A small network was trained on invented records. Each row is its activation on one of them, seen along a few directions.
Each row is followed by the record's values for the fields D, V, H, L, C.
Not every record has every field; a missing one is written none.
Other fields move the rows too, some of them a lot.
Strong random noise was added to every row along 8 fixed directions; ignore it. To show where, here is one row again and again, with new noise each time:
[-16 166 41 -271 -143 -73 113 259 -308 -71 -520 14 -379 -243 -228 407 -157 20 -145 -107 364 -316 -377 9 135 146 256 40 97]
[-42 208 5 284 -31 -151 212 -96 374 239 91 -39 -20 244 26 -192 80 152 -30 144 -275 -56 116 131 -311 14 80 -248 -171]
[160 144 -38 442 -218 -153 71 320 197 322 -108 240 209 -162 137 -155 -31 -207 -33 130 -8 -370 -229 -34 68 4 526 -200 -59]
[-158 154 61 -62 17 -260 -156 -314 -90 6 -15 32 -427 18 -236 208 179 232 64 164 176 123 -19 106 186 240 -113 313 109]
[414 153 230 387 182 -267 425 256 153 297 -145 -110 -171 124 21 -307 240 -187 -201 158 -320 -469 -126 190 -334 78 597 -657 -260]
[-42 148 43 115 103 -303 94 -117 340 236 100 -142 -302 347 69 -199 205 202 -82 73 -107 47 -10 301 -320 127 70 -304 -84]
[-642 417 -326 -333 -183 183 76 -149 37 13 -287 -184 -278 -201 -222 62 -259 30 -256 -222 50 370 94 -149 44 48 -258 33 -220]
[-704 556 269 338 -129 -15 81 -20 -150 -1 -144 -209 -396 -283 -259 -47 236 -274 -402 136 173 -289 169 68 -15 267 271 -297 -91]
[-23 178 -94 -99 -122 291 393 161 -28 -45 -212 -68 118 -106 61 29 -282 -115 -188 -135 -204 -121 76 -215 -183 -112 26 -249 -265]
[-159 68 187 317 -76 181 -14 35 -84 -89 339 43 216 -84 436 -173 126 -331 -148 94 17 -150 233 -116 -25 48 75 -236 -38]

[-160 101 -281 -232 -156 115 -86 -18 181 38 -87 68 92 -43 154 97 -309 106 -124 -131 131 240 -91 -116 90 -109 -148 111 -33]  D=d3 V=v2 H=h7 L=l1 C=c2
[100 -52 109 160 -206 206 446 291 -8 -45 32 -29 247 79 205 58 -161 -26 -45 -45 -198 -443 43 -42 -352 -102 130 -343 -21]  D=d1 V=v2 H=h6 L=l1 C=c3
[-111 -83 49 -189 -78 179 176 137 -143 -192 -194 -87 30 -4 -234 289 -174 155 12 -195 23 -194 -48 8 -116 -117 -90 10 130]  D=d2 V=v1 H=none L=l1 C=c1
[2 -265 -67 -144 19 410 -14 69 -48 -230 197 -37 454 -40 226 62 -226 -98 -96 -158 -48 90 137 -214 58 -318 -259 1 61]  D=d1 V=v1 H=none L=l1 C=c1
[297 -116 218 427 -235 -1 185 72 156 -64 164 291 548 269 36 147 -54 298 497 271 -226 -491 186 -5 -367 -114 56 211 82]  D=d2 V=v1 H=none L=l2 C=none
[316 -136 -526 -41 73 -272 -12 105 392 539 -90 44 -13 33 -16 -513 -42 -70 188 -202 -350 440 -265 39 69 -28 117 -136 -225]  D=d1 V=v2 H=h2 L=l2 C=none
[475 -217 246 -6 52 -55 -30 152 -246 -155 170 173 55 105 489 80 105 -92 130 72 164 -252 -104 3 -51 124 146 -22 100]  D=d3 V=v2 H=h3 L=l2 C=none
[126 56 -103 266 179 -26 -5 -135 247 233 207 29 148 -6 148 -377 125 -221 -148 142 -299 191 117 -78 89 -80 82 -202 -223]  D=d3 V=v2 H=h6 L=l1 C=c3
[-389 18 268 313 107 -18 -193 -98 5 -46 223 -141 -44 12 -128 -123 326 -94 -155 61 94 -77 149 203 14 16 40 -163 182]  D=d3 V=v1 H=none L=l1 C=c2
[-476 85 113 90 -109 7 -88 158 233 10 201 -191 -68 192 386 -136 55 -12 -311 -135 308 -99 -24 278 -325 41 71 -451 148]  D=d2 V=v2 H=none L=l1 C=c2
[-572 392 -187 183 -345 293 28 142 -52 45 -79 -24 168 -430 90 -249 -167 -455 -186 -85 7 41 223 -308 96 50 83 -141 -285]  D=d1 V=v2 H=h3 L=l2 C=none
[-179 -6 -22 95 -170 -111 -223 154 69 91 111 103 -19 -34 273 -29 24 -59 -51 -39 342 -66 -190 108 94 93 137 -65 200]  D=d2 V=v2 H=h3 L=l1 C=c2
[-243 94 281 157 -82 -80 -75 -144 1 -164 -48 59 -43 83 -381 441 53 367 28 228 237 -325 23 174 -16 -25 -26 286 314]  D=d3 V=v1 H=none L=l1 C=c3
[201 -29 177 86 37 -173 106 96 -52 57 59 -23 -193 110 201 -7 151 -19 -75 73 43 -226 -138 142 -100 146 216 -226 50]  D=d2 V=v2 H=h3 L=l1 C=c2
[-336 -71 -148 183 -155 -4 -487 -275 30 66 515 183 146 -113 306 -147 135 -94 104 75 167 414 140 -99 458 76 -265 303 180]  D=d1 V=v2 H=h3 L=l1 C=c2
[192 -27 -421 65 -8 -253 -205 -172 399 408 146 221 107 115 149 -377 20 69 301 7 -220 508 -71 -23 133 23 -66 174 -168]  D=d3 V=v2 H=h3 L=l2 C=none
[40 -185 -177 5 -6 -284 -217 36 329 251 51 42 -24 167 -38 -47 19 228 103 -38 122 130 -282 238 54 -40 40 79 228]  D=d1 V=v1 H=none L=l1 C=c3
[556 -165 410 -134 486 -391 -216 -124 -460 -144 -5 6 -560 42 -20 83 480 -91 43 210 233 -84 -182 193 214 332 195 96 111]  D=d3 V=v2 H=h7 L=l2 C=none
[299 -38 -198 106 256 230 200 -277 195 69 -19 17 407 -100 -396 -217 -112 -74 87 158 -681 272 346 -292 80 -351 -222 132 -344]  D=d1 V=v1 H=none L=l1 C=c1
[578 -83 -203 27 35 -235 -68 203 -84 286 -251 287 -2 -242 6 -130 -1 -236 168 12 -39 6 -387 -124 378 71 384 106 -103]  D=d3 V=v2 H=h3 L=l2 C=none
[91 -57 -8 -162 -88 -64 -94 -4 2 -75 72 130 -19 155 273 140 -75 184 154 -28 185 25 -80 41 -84 82 -99 147 90]  D=d3 V=v2 H=h3 L=l2 C=none
[-202 -14 -110 -401 -224 16 -188 274 -249 -160 -381 59 -133 -204 -114 308 -231 42 127 -283 491 -50 -298 -23 109 105 23 280 187]  D=d2 V=v1 H=none L=l2 C=none
[-323 48 -114 -37 -217 -205 -256 18 53 136 40 66 -248 -36 100 92 25 102 -28 -72 391 81 -257 144 197 178 26 96 256]  D=d2 V=v2 H=h3 L=l1 C=c1
[-104 356 85 -37 -10 -54 115 -108 -86 -46 -226 -58 -262 -40 -171 91 19 36 -76 124 23 -58 95 -29 -72 143 49 34 -211]  D=d3 V=v2 H=h3 L=l2 C=none
[-151 91 -562 -26 -301 98 -5 8 74 333 -232 164 116 -460 -247 -24 -326 -130 -38 -137 -149 323 -195 -324 567 -112 -13 242 -84]  D=d1 V=v2 H=h3 L=l1 C=c3
[270 -93 360 198 162 97 69 -93 -106 -216 375 26 176 226 422 -80 205 -91 18 206 -111 -178 293 -1 -261 25 -26 -153 -51]  D=d3 V=v2 H=h7 L=l2 C=none
[221 10 -239 -200 115 152 43 -263 -120 17 40 44 21 -170 93 -60 -92 -159 -64 43 -247 421 127 -348 310 -28 -218 194 -263]  D=d2 V=v2 H=h3 L=l1 C=c2
[-117 -153 -376 -275 74 -80 -268 109 246 239 239 -108 -108 91 588 -446 3 -199 -151 -367 139 546 -209 73 46 65 -73 -322 -45]  D=d2 V=v2 H=h6 L=l1 C=c1
[-374 -79 -258 -239 -261 136 -243 -18 373 -94 175 90 345 302 287 54 -308 379 271 -255 190 296 82 47 -305 -140 -419 231 128]  D=d3 V=v1 H=none L=l2 C=none
[-319 238 -235 102 -112 248 144 -156 320 79 85 -74 293 24 31 -301 -177 -39 -13 -32 -387 285 406 -194 -251 -133 -233 -83 -365]  D=d2 V=v2 H=h5 L=l2 C=none
[-360 280 -337 199 -310 -194 30 -61 334 406 -162 53 -111 -140 -331 -69 -110 134 8 50 -88 117 -102 12 145 49 74 103 -45]  D=d1 V=v2 H=h3 L=l1 C=c1
[367 -99 -348 -36 -162 -23 192 91 59 214 -196 221 197 -96 -181 -16 -245 70 360 -48 -328 76 -116 -192 102 -81 4 231 -138]  D=d1 V=v2 H=h6 L=l2 C=none
[-235 280 -95 -100 -168 255 48 -142 -350 -164 -196 75 -24 -430 -196 139 -163 -214 -4 48 -24 105 231 -396 275 101 -140 324 -216]  D=d2 V=v2 H=h3 L=l2 C=none
[177 -218 -53 62 14 73 137 288 293 91 111 -43 351 245 299 -241 -95 0 40 -200 -187 -94 -54 85 -359 -206 91 -374 -35]  D=d2 V=v1 H=none L=l1 C=c2
[533 -155 230 -310 298 73 274 119 -472 -229 -172 -125 -257 8 83 101 84 -168 -82 -99 -85 -157 -85 -35 -82 86 97 -210 -114]  D=d3 V=v2 H=h7 L=l2 C=none
[176 -34 -83 96 -64 -498 -260 -204 391 255 168 243 -107 366 68 5 104 484 399 213 85 144 -140 263 -64 150 -44 337 139]  D=d2 V=v2 H=h3 L=l2 C=none
[-119 -86 -325 -197 146 -68 -244 19 383 197 137 -136 30 201 304 -497 6 -75 11 -285 -19 538 -20 113 -187 -26 -124 -210 -155]  D=d2 V=v1 H=none L=l2 C=none
[-82 -125 -24 193 0 -225 -6 205 327 269 7 -120 -41 175 -119 -162 101 110 -45 -104 3 -131 -239 341 -159 -68 219 -307 190]  D=d1 V=v1 H=none L=l1 C=c1
[390 -162 36 502 -189 -365 -282 318 34 336 170 385 163 -161 396 -226 193 -298 196 211 218 -300 -357 50 303 191 569 11 191]  D=d1 V=v2 H=h3 L=l2 C=none
[-64 148 -352 -143 -133 64 17 -15 156 140 -103 65 73 -96 92 -159 -239 -50 52 -109 -127 307 35 -195 17 -4 -101 71 -263]  D=d2 V=v2 H=h3 L=l2 C=none
[210 9 89 -75 169 186 448 -58 -39 -111 -213 -160 75 113 -379 111 -82 150 -15 -20 -451 -128 164 -60 -250 -210 -81 -109 -200]  D=d3 V=v1 H=none L=l1 C=c2

Which values does each new row have?
[215 -114 -208 -282 -31 77 17 0 -225 15 -76 49 -83 -205 124 93 -146 -121 -57 -90 22 211 -157 -219 325 32 -68 152 -25]  D=d1 V=v2 H=h3 L=l1 C=c2
[165 -179 -44 58 20 7 -81 -28 236 8 205 110 334 283 168 -81 -26 189 242 -5 -96 81 65 62 -172 -164 -130 67 37]  D=d3 V=v1 H=none L=l2 C=none
[-526 189 11 -46 -226 105 362 -93 365 -6 96 -320 -135 426 19 104 -157 470 -197 -106 -102 -40 198 269 -634 -65 -287 -334 26]  D=d1 V=v2 H=h3 L=l1 C=c2
[293 -168 28 181 323 -300 119 31 289 312 126 -211 -144 288 -19 -427 308 -23 -22 4 -344 45 -77 278 -236 7 202 -427 -94]  D=d1 V=v1 H=none L=l1 C=c1
[-444 267 31 95 -125 -116 -205 -53 81 54 103 -42 -221 8 205 -140 135 -68 -109 13 279 83 46 121 -63 236 44 -95 -7]  D=d3 V=v2 H=h3 L=l2 C=none
[139 37 26 -133 -75 -61 183 32 28 -30 -152 29 -89 198 -41 191 -102 286 132 -33 -15 -123 -79 98 -243 20 -22 27 -3]  D=d3 V=v2 H=h3 L=l2 C=none
[172 -249 4 72 -117 30 70 9 78 4 345 102 208 206 369 38 -40 140 136 13 -92 -48 19 11 -99 -47 -129 -16 150]  D=d1 V=v2 H=h3 L=l1 C=c1
[-261 -39 478 447 51 -48 -361 -234 36 -247 629 73 207 289 356 -104 419 27 169 309 210 -148 411 191 -232 130 -111 68 220]  D=d3 V=v1 H=none L=l2 C=none
[-170 143 -320 68 -177 264 -8 -372 94 39 297 144 337 -99 208 -231 -135 -95 193 80 -375 510 472 -417 108 -20 -419 302 -335]  D=d2 V=v2 H=h3 L=l2 C=none
[62 71 -109 -350 157 -131 -317 -208 166 -52 -71 77 -167 141 97 51 -65 201 37 29 282 359 -75 90 11 34 -201 244 -12]  D=d3 V=v2 H=h7 L=l2 C=none
[100 -263 47 -327 360 173 -318 97 -571 -225 62 -124 -174 -383 256 -169 206 -650 -269 -229 285 269 -100 -177 482 105 31 -102 33]  D=d2 V=v1 H=none L=l1 C=c2
[-496 580 -167 372 -198 -292 -185 -226 685 335 -308 128 36 42 -592 -106 -54 340 133 298 21 63 94 173 -156 -31 100 270 -143]  D=d3 V=v1 H=none L=l2 C=none
[-9 202 238 368 -94 56 417 -153 -224 -22 -134 -8 -74 -212 -571 258 63 39 -53 333 -343 -416 211 -114 96 4 96 79 -40]  D=d1 V=v2 H=h3 L=l1 C=c1
[-62 24 153 395 -211 122 56 -111 -190 -98 314 180 270 -105 108 -51 120 -149 279 240 -178 -164 370 -202 9 117 -63 182 -31]  D=d1 V=v2 H=h6 L=l2 C=none
[110 -152 -91 -16 -326 192 130 184 67 -83 96 184 403 95 307 147 -324 151 229 -69 -21 -158 20 -108 -206 -122 -113 98 78]  D=d1 V=v2 H=h3 L=l2 C=none
[-53 -208 205 -53 -264 -139 -322 -106 -384 -234 137 282 -152 -100 -33 652 27 310 221 173 553 -221 -207 50 436 182 -133 636 608]  D=d1 V=v2 H=h3 L=l1 C=c1
[102 -190 -237 -151 79 -280 -174 22 212 250 -44 -25 -158 110 -97 -89 34 156 107 -132 46 255 -299 174 111 11 12 71 123]  D=d1 V=v1 H=none L=l1 C=c1
[-141 6 10 62 -293 -202 -491 223 -216 16 -56 321 -83 -312 199 168 28 -167 95 33 698 -155 -365 19 427 257 282 319 347]  D=d2 V=v2 H=h3 L=l2 C=none
[176 -106 63 -618 296 -9 174 -65 -7 -254 -304 -292 -347 359 -273 228 -107 406 54 -178 24 111 -34 252 -466 -45 -289 -7 -9]  D=d1 V=v1 H=none L=l2 C=none
[53 142 -36 62 97 -418 -250 -212 -87 222 -25 40 -463 -105 -150 -146 312 -70 94 200 99 229 -103 77 327 338 129 211 -58]  D=d1 V=v2 H=h3 L=l2 C=none
